These are the activations of a small neural network, seen along a few directions. Each row is one input.
Each table varies a few parts of the input and shows all the possible inputs, shuffled.
Descriptions start from the smaller parts, as in this example, which fits no table here: values(3) and (point or ring(11) or (line(4) and ring(8))).
Shared parts are said once, and a part with two or three values counts as separate values.
(in the rows, 128 means zero)

Other details of the inputs shift rows strongly along two fixed directions, in all tables alike. That doesn't count.

Rows:
row 1: [175 159 121 117 109 154 120  96 129 128  83]
row 2: [145 106 118 108 157 107 169 125 111 135 166]
row 3: [215 144 142 114 143 169  83 129 159  93 162]
row 4: [144 130 155 191  73 103  73 121  87 107  94]
row 5: [187 143 132 107 155 144 107 116 129 174  88]
row 6: [164 129 129 156 144 129  98 114 132 116  75]
row 7: [ 79 144 187 121 100 127 103 152 128  76 204]
row 8: [134 130  57  97 196 173 157 135 173 146 123]
row 9: [105  78 120 156 151 119 150 137 109 137 163]
row 10: [124 149 105 104 160 106 174 147 142 141 163]
row 11: [182 168 122 120 159 152 127 101 126 146  81]
row 12: [174 140  74 100 184 141 188 144 176 161 159]
row 13: [106 132  90  88 187 149 217 143 201 155 160]
row 14: [164 134 150 117  74 138  89 108 118 145  86]
row 15: [ 58 109 147 139 108 129 108 147 117 153 121]
row 16: [158 109 192 179  54  99 103  94  58 113 113]
row 17: [ 87 137 152  97 101 113 121 132 114 148 124]
row 18: [140 122 147 183  35 107  71 118  96  93  99]
row 19: [164 147  90 111 166 140  93 114 120 115  81]
row 20: [103  81 108 132 148 103 143 137 105 119 167]
row 21: [ 64  66 118 149 105 121 164 142 121 124 184]
row 22: [ 57 122 138 139 107 102 126 136 128  97 122]
row 23: [ 29 156 146 108 100 118 168 131 118 124 144]
row 24: [188 156 123 106 155 117 126 107 140 118  89]
row 25: [139 143 135 158 113 141  81 107 100 117  69]
row 26: [178 112  96 110 141 154  83 126 142 150  87]
row 27: [169 122  99  99 163 131  74 129 123 142  87]
row 28: [180 151 192 149 114 149  63 126 121  87 151]
row 29: [ 34 107 133 145  90 125 156 144 155 110 142]
row 30: [169 148  90 113 208 133 186 146 162 171 154]
row 31: [ 40 121 125 145 103  91 142 160 118 112 167]
row 32: [ 98 143 148 132 139 125 173 127 149 139 127]
row 33: [ 70  88 145 135  83 116 190 132 117 133 190]
Each input here is: values(3) and (point or (values(2) and line(5))).
Changing only the values(3) part turns row 17 into row 14. The same change can be made to row 31. Which row results?
Answer: row 18
Which other rows agree with row 5 in the values(3) part? List them by row number.
Answer: row 4, row 6, row 9, row 11, row 15, row 16, row 25, row 28, row 30, row 32
Change only the line(5) part in row 31. List by row number the other rows that result.
Answer: row 19, row 20, row 22, row 27
Change only the values(3) part in row 1. List by row number the other rows that result.
Answer: row 11, row 23

Rows:
row 34: [ 59 102 114 116 136 136 181 143 133 158 151]
row 35: [ 63 138 175 156  45 125  96 120 118  98 107]
row 36: [244 156 131 148 115 116  42  83  88  98  29]
row 37: [213 136 177 171  77 122  40 107  86  85  87]
row 38: [ 95 107 174 152  52  95 111 130 100  78 149]
row 39: [172 136  99  92 192 133 141 125 137 159 107]
row 40: [220 129  67  98 221 144 139 125 161 179  93]
row 41: [233 132  88 106 245 156 126 121 156 139 141]
row 42: [ 51 121 105 135 143 117 172 153 151 146 143]
row 43: [167 128 165 154  79 125  78 126  96 107 125]
row 44: [ 62  99 114 120 142 116 177 150 146 133 206]
row 45: [ 55 145 162 146  49 112 100 129 103  97 118]
row 46: [ 77 103 122 122 136 129 173 151 139 145 199]
row 47: [ 49 126 132  98 137 148 174 148 166 157 161]
row 48: [243 162  87 102 205 145 169 110 161 143 116]
row 49: [ 51 107  94 125 152 137 185 148 145 141 153]
row 50: [124 147 170 134  48 118  73 108  90 114  91]
What do these inputs look like to the network?
Answer: point or line(6) or (values(2) and line(5))
